A small network was trained on invented records. Each row is its activation on one of them, seen along a few directions.
After each row come some of the record's fields: DONID, REPAB, FOP, BUK.
Other fields move the rows too, some of them a lot.
In the rows, zero is written as 500.
Random noise pushes rows far along 2 fixed directions. That doesn't count. These rows show it; they differ only by the noise:
518,457,573,431,498,571,586,600,514,644,362,472,448,769,533,409,592,496,358,355,462,407,632,173
494,426,566,348,532,582,516,522,536,461,431,524,589,519,444,521,492,509,407,561,620,372,511,292
479,373,570,264,562,574,461,466,561,320,467,565,712,307,386,603,408,516,449,726,749,355,407,389
509,495,558,445,499,598,577,582,506,612,399,478,450,755,501,435,585,503,360,380,479,384,626,185

447,534,452,750,552,787,484,546,389,380,577,365,365,616,345,304,560,413,653,523,523,493,480,566 -> DONID=kolob, REPAB=bap, FOP=murem, BUK=tidi
473,716,440,626,533,635,601,358,461,460,707,512,423,663,395,505,510,555,437,449,459,329,572,423 -> DONID=kolob, REPAB=malit, FOP=makep, BUK=mezur
467,638,549,607,449,558,507,435,387,442,593,513,456,459,459,548,445,442,567,556,457,404,514,577 -> DONID=kaga, REPAB=malit, FOP=nonef, BUK=domus
548,565,573,444,596,566,384,475,429,330,517,590,709,318,466,671,387,555,509,663,595,345,513,410 -> DONID=lat, REPAB=bap, FOP=nonef, BUK=mezur
491,713,446,590,583,632,519,532,421,539,480,440,503,554,482,509,491,498,452,429,463,383,565,423 -> DONID=lat, REPAB=bap, FOP=makep, BUK=mezur
496,320,623,442,548,502,593,556,499,480,256,449,585,475,542,377,479,435,657,482,458,480,429,497 -> DONID=kaga, REPAB=bap, FOP=makep, BUK=mezur
612,526,417,716,569,606,506,590,473,591,531,501,414,682,447,322,603,350,543,348,296,408,554,590 -> DONID=kolob, REPAB=bap, FOP=nonef, BUK=sot
487,469,451,579,589,599,552,507,494,482,482,531,439,466,475,397,438,462,596,540,545,546,404,614 -> DONID=kolob, REPAB=malit, FOP=murem, BUK=tidi
529,841,354,551,515,477,450,386,456,502,687,532,491,323,387,790,401,585,437,604,563,386,463,770 -> DONID=kaga, REPAB=malit, FOP=murem, BUK=tidi
535,656,520,473,528,498,517,416,397,353,617,578,549,447,441,566,375,571,466,583,533,367,550,403 -> DONID=lat, REPAB=malit, FOP=makep, BUK=mezur
282,595,473,548,377,684,459,370,527,415,662,418,351,640,347,638,608,659,475,485,568,463,637,213 -> DONID=kaga, REPAB=malit, FOP=betun, BUK=feraf
510,477,467,537,557,485,558,602,482,692,433,532,354,670,642,448,531,497,477,349,310,471,615,321 -> DONID=kolob, REPAB=malit, FOP=nonef, BUK=mezur
499,525,533,494,372,416,607,597,475,692,476,551,386,853,630,411,637,613,408,196,397,599,656,226 -> DONID=lat, REPAB=bap, FOP=makep, BUK=mezur
315,762,420,709,393,924,511,395,328,229,864,314,353,723,224,516,613,597,527,578,555,377,617,330 -> DONID=kolob, REPAB=bap, FOP=betun, BUK=mezur
630,297,653,241,496,391,560,526,495,512,287,506,642,364,639,497,428,475,499,578,543,406,506,307 -> DONID=kaga, REPAB=malit, FOP=makep, BUK=mezur
545,497,548,475,397,138,467,582,603,768,399,573,336,625,711,507,529,524,366,301,319,663,507,590 -> DONID=kaga, REPAB=malit, FOP=nonef, BUK=feraf
443,554,478,629,576,496,479,527,504,581,570,462,474,555,472,419,460,511,552,413,459,495,477,514 -> DONID=kolob, REPAB=malit, FOP=nonef, BUK=tidi
450,284,618,392,441,455,501,404,546,465,448,527,508,387,584,408,502,502,550,473,573,743,475,443 -> DONID=lat, REPAB=malit, FOP=betun, BUK=domus
602,492,538,645,541,572,515,530,424,479,423,389,546,543,427,353,565,326,548,539,493,422,564,556 -> DONID=lat, REPAB=malit, FOP=murem, BUK=tidi
575,376,589,241,556,247,508,453,604,630,389,618,713,270,630,669,346,526,444,565,552,589,443,544 -> DONID=lat, REPAB=malit, FOP=nonef, BUK=domus
531,533,467,419,581,386,476,527,549,501,473,560,569,368,557,606,468,532,423,546,488,601,532,529 -> DONID=lat, REPAB=bap, FOP=nonef, BUK=mezur
549,436,579,514,483,569,611,394,435,531,520,398,457,706,464,442,548,537,475,502,464,426,680,261 -> DONID=lat, REPAB=malit, FOP=betun, BUK=feraf
503,667,399,543,498,573,499,373,490,331,658,491,511,429,326,609,459,513,472,581,566,271,509,381 -> DONID=kaga, REPAB=malit, FOP=makep, BUK=mezur
682,417,420,663,550,509,531,647,395,740,301,359,379,847,641,257,618,393,523,285,224,498,696,313 -> DONID=kolob, REPAB=malit, FOP=nonef, BUK=tidi
388,607,515,546,275,520,583,514,501,586,665,395,254,680,530,451,638,569,378,319,432,589,671,290 -> DONID=kaga, REPAB=malit, FOP=betun, BUK=mezur
297,778,378,559,370,481,477,452,535,511,799,571,400,454,495,608,526,606,378,399,548,637,422,597 -> DONID=lat, REPAB=malit, FOP=makep, BUK=mezur
527,493,461,476,428,282,485,592,593,718,443,492,335,547,647,450,524,579,316,355,436,641,429,590 -> DONID=kolob, REPAB=malit, FOP=murem, BUK=tidi
522,318,646,334,546,601,422,378,497,245,583,474,718,204,349,569,362,457,590,884,765,429,383,515 -> DONID=lat, REPAB=malit, FOP=betun, BUK=feraf
417,291,632,283,449,527,527,470,528,368,363,373,591,477,527,560,553,625,531,616,598,485,554,242 -> DONID=kaga, REPAB=bap, FOP=betun, BUK=mezur
658,688,509,398,547,390,420,477,458,657,457,605,564,543,585,777,374,672,286,572,462,340,627,387 -> DONID=lat, REPAB=malit, FOP=nonef, BUK=feraf
654,675,523,517,530,471,516,576,451,685,405,545,442,573,542,531,468,557,419,265,266,468,595,504 -> DONID=kaga, REPAB=bap, FOP=nonef, BUK=mezur
379,578,496,528,391,702,460,449,427,361,648,455,331,583,361,552,492,490,547,531,513,494,515,434 -> DONID=kaga, REPAB=bap, FOP=betun, BUK=domus
754,325,491,514,669,561,507,516,407,564,355,475,614,491,454,364,383,350,624,591,435,361,457,588 -> DONID=kolob, REPAB=malit, FOP=murem, BUK=tidi
343,685,467,543,357,572,490,483,474,518,567,432,289,691,444,553,651,578,355,344,553,598,583,324 -> DONID=lat, REPAB=bap, FOP=betun, BUK=sot
524,783,475,635,418,771,507,438,384,489,651,513,464,639,427,572,575,570,387,522,568,228,651,280 -> DONID=lat, REPAB=malit, FOP=makep, BUK=mezur

Which values does each new row have?
506,471,548,349,559,449,505,493,520,536,396,594,649,467,579,631,450,622,414,548,525,395,590,208 -> DONID=lat, REPAB=malit, FOP=makep, BUK=mezur
447,626,435,358,498,512,456,326,497,340,604,689,633,342,451,811,426,645,437,734,749,341,467,458 -> DONID=lat, REPAB=malit, FOP=makep, BUK=mezur
400,506,389,669,541,595,553,461,538,404,616,427,426,497,391,353,558,413,620,482,533,661,346,764 -> DONID=kolob, REPAB=bap, FOP=murem, BUK=tidi
480,437,478,474,497,504,273,405,545,378,563,555,664,215,451,553,398,519,550,686,695,533,292,671 -> DONID=kolob, REPAB=malit, FOP=nonef, BUK=tidi
538,501,486,451,452,591,409,529,530,408,540,533,543,365,428,580,475,437,508,536,476,481,448,546 -> DONID=kaga, REPAB=bap, FOP=nonef, BUK=mezur
618,482,428,680,546,691,511,538,351,505,405,335,383,673,449,314,559,372,623,486,392,474,513,521 -> DONID=kolob, REPAB=malit, FOP=murem, BUK=tidi
535,225,497,490,539,430,560,473,534,493,425,405,518,489,539,275,476,411,603,425,485,581,433,561 -> DONID=kolob, REPAB=malit, FOP=murem, BUK=tidi
585,223,674,404,454,262,602,611,532,789,123,388,580,625,764,237,560,417,443,245,406,616,553,250 -> DONID=lat, REPAB=malit, FOP=makep, BUK=mezur
475,766,551,588,453,577,453,465,430,492,616,491,475,583,405,706,481,623,466,574,504,292,614,390 -> DONID=kaga, REPAB=malit, FOP=nonef, BUK=feraf
574,594,458,619,483,561,562,464,461,546,589,522,412,665,544,421,574,538,465,371,352,364,616,348 -> DONID=kolob, REPAB=malit, FOP=makep, BUK=mezur
405,491,436,555,463,561,542,503,540,383,636,540,430,578,480,385,557,557,505,428,522,590,525,593 -> DONID=kolob, REPAB=bap, FOP=makep, BUK=mezur
506,546,474,547,606,674,505,485,511,384,578,467,545,509,341,543,496,523,568,591,464,369,532,360 -> DONID=kolob, REPAB=bap, FOP=nonef, BUK=mezur
561,613,551,432,582,546,530,518,480,422,508,565,573,468,435,550,476,433,423,579,472,410,517,455 -> DONID=lat, REPAB=bap, FOP=makep, BUK=mezur
485,639,540,578,470,659,567,464,384,497,374,423,338,765,542,396,622,456,469,391,406,439,635,314 -> DONID=lat, REPAB=bap, FOP=makep, BUK=mezur
428,274,459,558,467,491,486,493,565,513,418,447,488,478,597,338,606,415,599,478,522,610,371,683 -> DONID=kolob, REPAB=malit, FOP=murem, BUK=tidi
499,529,447,614,517,314,494,574,495,713,549,486,321,643,641,366,531,492,425,332,379,616,503,730 -> DONID=kolob, REPAB=malit, FOP=murem, BUK=tidi
402,558,479,489,291,581,465,456,490,446,658,573,412,492,477,523,558,512,470,477,577,492,461,435 -> DONID=kaga, REPAB=malit, FOP=makep, BUK=mezur
